A small network was shown many inputs. Here are its activations along a few directions, one row for each input.
In each table, some parts of the input vary, and every possible input appears once, in random order.
Descriptions start from the smaller parts, as in this example, which fits no table here: one of 8 places around a ring, together with either a single point or (one of 2 separate values, together with one of 4 places along a line) or one of 11 places along a line.
Shared parts are said once, and a part with two or three values counts as separate values.
(in the rows, 128 means zero)

Other details of the inputs vary at random and push rows far along two fixed directions, the same in every table; ignore that.

Table:
R1: [144 102  97 170 182 158 147 109  80 156 157 184 159 103]
R2: [132 127 124 141 140 136 132 131 125 133 142 135 110 185]
R3: [154 106  98 175 184 158 146 105  91 155 161 191 149 101]
R4: [113 117 124 135 134 125 135 141 118 133 141 136 131 185]
R5: [121 184 159  92 112  98 118 135 138 112  81  91 118 122]
R6: [134 113 116 130 120 121 118 112 123 121 133 133 168  44]
R7: [127 119 126 128 120 131 138 141 116 129 141 145 149 185]
R8: [125 128 123 144 124 139 147 122 131 141 138 141 100 183]
R9: [128 176 171  84 116  97 114 130 156 131  88  89 118 124]
R10: [133 121 133 133 139 145 136 143 113 132 133 134 128 183]
R11: [127 172 129 118 153 121 153 137 126 149 112 133 130 186]
R12: [123 117 133 134 133 132 140 144 115 128 139 137 142 183]
R13: [107 137 143 103  94 124 102 141 153 109 105  81 103 114]
R14: [124 123 102 135 135 135 119 103 127 129 142 129 115  36]
R15: [117 116 119 128 121 124 133 137 119 133 142 145 139 187]
R16: [121 130 162 111  96 110 107 141 155  98 103  83 142 118]
R17: [144 137 159 108  90 118 114 138 169 101 102  88 102 115]
R18: [133 136 148 108  90 109 112 128 170 105 105  84  93 119]
R19: [151 126 142 153 131 141 140 135 134 137 126 150 121 181]
R20: [110 109  97 120 119 123 120 108 123 127 141 141 145  37]
R21: [124 121 122 136 139 138 131 140 115 136 136 132 118 184]
R22: [107 111 100 129 132 125 122 113 119 130 142 134 137  36]
R23: [146 119 116 129 141 135 118 111 128 118 136 128 128  33]
Description of these inputs: either one of 3 separate values or (one of 4 places along a line, together with one of 5 places along a line).
Which of the alternatives is R9?
Answer: one of 3 separate values
A walk changes only the place on the line of 4. It starts at R6 and steps to R7. List the rest of the walk in order.
Answer: R15, R20

Table:
R24: [122 116 131 137 117 131 134 133 131 132 135 140 141 161]
R25: [119 114 125 134 128 136 128 144 116 121 134 128 138 166]
R26: [135 128 146 109  99 122 108 135 162 101 112  86 101 115]
R27: [135 143 131 129 136 128 145 132 115 139 126 145 135 162]
R28: [114 118 122 131 127 138 129 143 118 122 139 126 123 168]
R29: [145 116 134 137 132 138 131 136 130 125 135 134 126 161]
R30: [136 129 129 125 145 122 115 109 126 127 118 118 141  27]
R31: [120 117 129 129 124 130 126 137 120 130 136 135 141 166]
R32: [127 143 127 139 139 141 137 129 120 142 126 142 117 161]
R33: [144 103 102 156 150 138 140 108 107 139 154 169 146  83]
R34: [131 120 125 141 121 132 134 126 131 128 137 135 115 157]
R35: [129 152 158 107 104 121 111 135 152 107  93  93 125 113]
R36: [114 120 124 127 124 132 127 134 122 132 140 133 126 165]
R37: [134 142 127 127 147 119 145 130 115 142 132 143 142 169]
R38: [112 128 144 110  84 115 111 132 163 109 112  93 116 115]
R39: [124 156 147  97 102 110 118 133 152 114  98  95 108 113]
R40: [130 139 108 111 141 107 124 105 130 130 124 122 129  30]
R41: [134 120  96 157 183 143 142 102  94 163 152 168 134  73]
Describe the family of inputs behind these rows.
Answer: one of 2 separate values, together with either one of 4 places along a line or one of 5 places along a line
The inputs of R37 and R40 match in every part but the choice among 2 separate values. If R27 is changed in the same way as R37 into R40, which row does it become?
Answer: R39
Which other rows does R32 become when the choice among 2 separate values takes its other values? List them by row number.
Answer: R35
